Here are a small network's activations along a few directions, averaged over the inputs that share one value of a field.
Related values have similar rows: they may be neighbours, one step apart, or belong to one group.
In the rows, zero is written as 500.
Random noise pushes rows far along 6 fixed directions. That doesn't count. These rows show it; they differ only by the noise:
[545 463 403 473 592 516 618 622 616 438 503 565 424 330 488 488 462 601]
[372 641 402 515 654 353 619 564 491 407 536 587 477 479 436 432 439 578]
[678 471 439 467 386 523 526 456  60 450 436 559 698 302 649 301 737 471]
[505 558 394 510 486 614 496 557 517 510 501 500 611 437 588 589 603 436]
[553 294 536 460 492 463 479 557 329 564 464 522 557 451 548 345 520 568]
[467 518 414 487 358 691 372 401 576 412 492 467 603 521 405 455 516 353]
[431 483 497 531 403 715 327 536 507 671 478 382 755 577 696 730 637 359]
[438 443 494 489 503 636 467 540 671 489 477 450 527 430 512 604 425 546]


Values of BEBUT:
motog: [494 583 511 501 545 446 540 446 459 443 558 470 456 562 433 486 412 467]
soful: [530 601 452 470 260 552 396 288 415 317 443 529 597 462 402 290 461 348]
sil: [615 508 486 470 473 504 545 560 539 589 510 618 442 517 536 516 550 455]
nirib: [475 370 666 517 556 317 522 461 210 537 497 486 442 551 505 316 533 661]
raro: [558 324 651 481 363 761 358 416 685 529 377 428 496 410 502 657 370 462]
bemu: [643 493 345 485 549 601 653 609 568 400 497 578 448 217 570 525 558 579]
mibon: [669 300 466 420 467 614 454 615 639 600 529 476 433 405 548 519 617 560]
ruv: [496 542 507 505 579 367 598 470 419 485 441 571 422 514 450 430 353 623]
zos: [515 481 395 528 446 509 440 469 568 525 625 498 452 695 337 415 639 281]
rup: [621 648 365 541 592 374 709 593 459 441 610 596 417 464 472 473 547 421]
veli: [515 530 418 546 564 429 516 507 447 524 584 510 451 575 486 487 661 408]
vogi: [405 555 531 552 474 568 497 485 555 512 545 413 503 548 518 652 592 470]
nel: [436 496 569 449 373 644 370 377 506 415 472 386 600 444 510 564 540 521]
daz: [538 662 526 526 437 557 485 390 522 446 489 403 523 502 515 587 537 396]
nasiz: [410 706 346 569 497 495 435 362 622 335 612 517 392 717 238 409 553 302]
noz: [601 617 453 528 503 464 504 513 418 558 505 632 526 519 541 502 619 365]
kas: [341 535 544 457 449 575 374 416 677 466 507 413 516 582 442 588 465 532]
gimi: [510 782 373 527 511 527 539 492 582 448 571 478 480 599 454 637 577 281]
dab: [582 308 656 495 481 593 460 508 510 566 358 466 489 401 587 615 381 593]
nen: [401 674 446 543 517 427 501 559 581 517 505 542 564 558 559 598 441 452]
sel: [611 343 559 536 535 365 578 565 536 523 531 506 366 534 427 374 408 546]
lobu: [431 714 532 513 394 566 494 294 408 408 402 463 599 473 514 581 440 513]
gabin: [375 550 601 473 471 476 433 404 403 421 480 450 580 529 513 474 521 600]
razov: [684 427 470 442 324 612 419 415 537 571 501 562 499 549 447 420 543 383]
sura: [466 621 336 532 540 567 513 635 526 601 538 512 624 515 623 647 659 379]
lura: [605 385 664 506 498 451 541 498 442 560 450 418 467 438 612 518 473 566]
tovod: [654 525 263 467 375 704 487 473 562 376 510 562 517 388 445 408 643 317]
BEBUT is arranged as 6 separate groups.
- List the group mates of zos, in the order listed. => nirib, veli, vogi, nasiz
- List the group mates of rup, in the order listed. => motog, daz, gimi, sel, lura
- List the group mates of nen, in the order listed. => soful
- List the group mates of mibon, in the order listed. => nel, kas, gabin
- List the group mates of raro, in the order listed. => sil, ruv, noz, dab, lobu, razov

Values of NUVI:
pape: [630 292 605 555 584 563 472 658 531 819 409 430 506 492 701 745 419 481]
sur: [741 619 204 437 405 521 647 423 721 324 605 690 133 637  95 291 582 315]
fopum: [669 130 560 581 562 315 449 662 269 879 648 509 410 828 594 413 605 402]
vagag: [547 552 389 509 796  99 745 825 304 705 721 557 429 586 661 431 756 611]
tel: [521 896 499 520 204 640 403 221 422 246 429 421 754 456 505 527 515 193]
zutul: [490 242 537 529 452 609 357 534 546 620 429 516 600 558 482 453 387 370]
vorot: [837 528 260 524 532 538 718 611 147 399 561 616 472 205 557 284 951 354]
bodat: [330 674 343 591 664 501 671 547 426 395 499 528 610 391 512 572 531 614]
vigep: [442 590 663 481 471 632 445 363 807 393 355 498 370 452 372 613 185 629]
dus: [349 765 594 582 652 312 419 497 534 594 614 365 617 808 554 689 542 339]
luk: [225 655 571 578 463 574 314 382 582 549 563 413 625 698 528 717 688 404]
tibo: [259 559 545 452 331 527 358 199 553 377 398 544 568 533 369 481 267 581]
vasu: [370 942 308 537 542 567 670 528 780 277 535 558 590 359 549 738 378 523]
dum: [440 348 636 386 675 485 539 789 370 690 434 518 518 322 798 675 599 818]
bupa: [307 644 463 489 432 549 442 461 462 410 456 338 679 391 683 618 540 564]
Each value of NUVI is a pair of two hidden parts, and every pair occurs once (3 first parts, 5 second parts).
- Changing only the second part turns vorot into zutul. luk has the same second part as vorot; what does that change turn luk into? => tibo
- Changing only the second part turns sur into vigep. dus has the same second part as sur; what does that change turn dus into? => tel
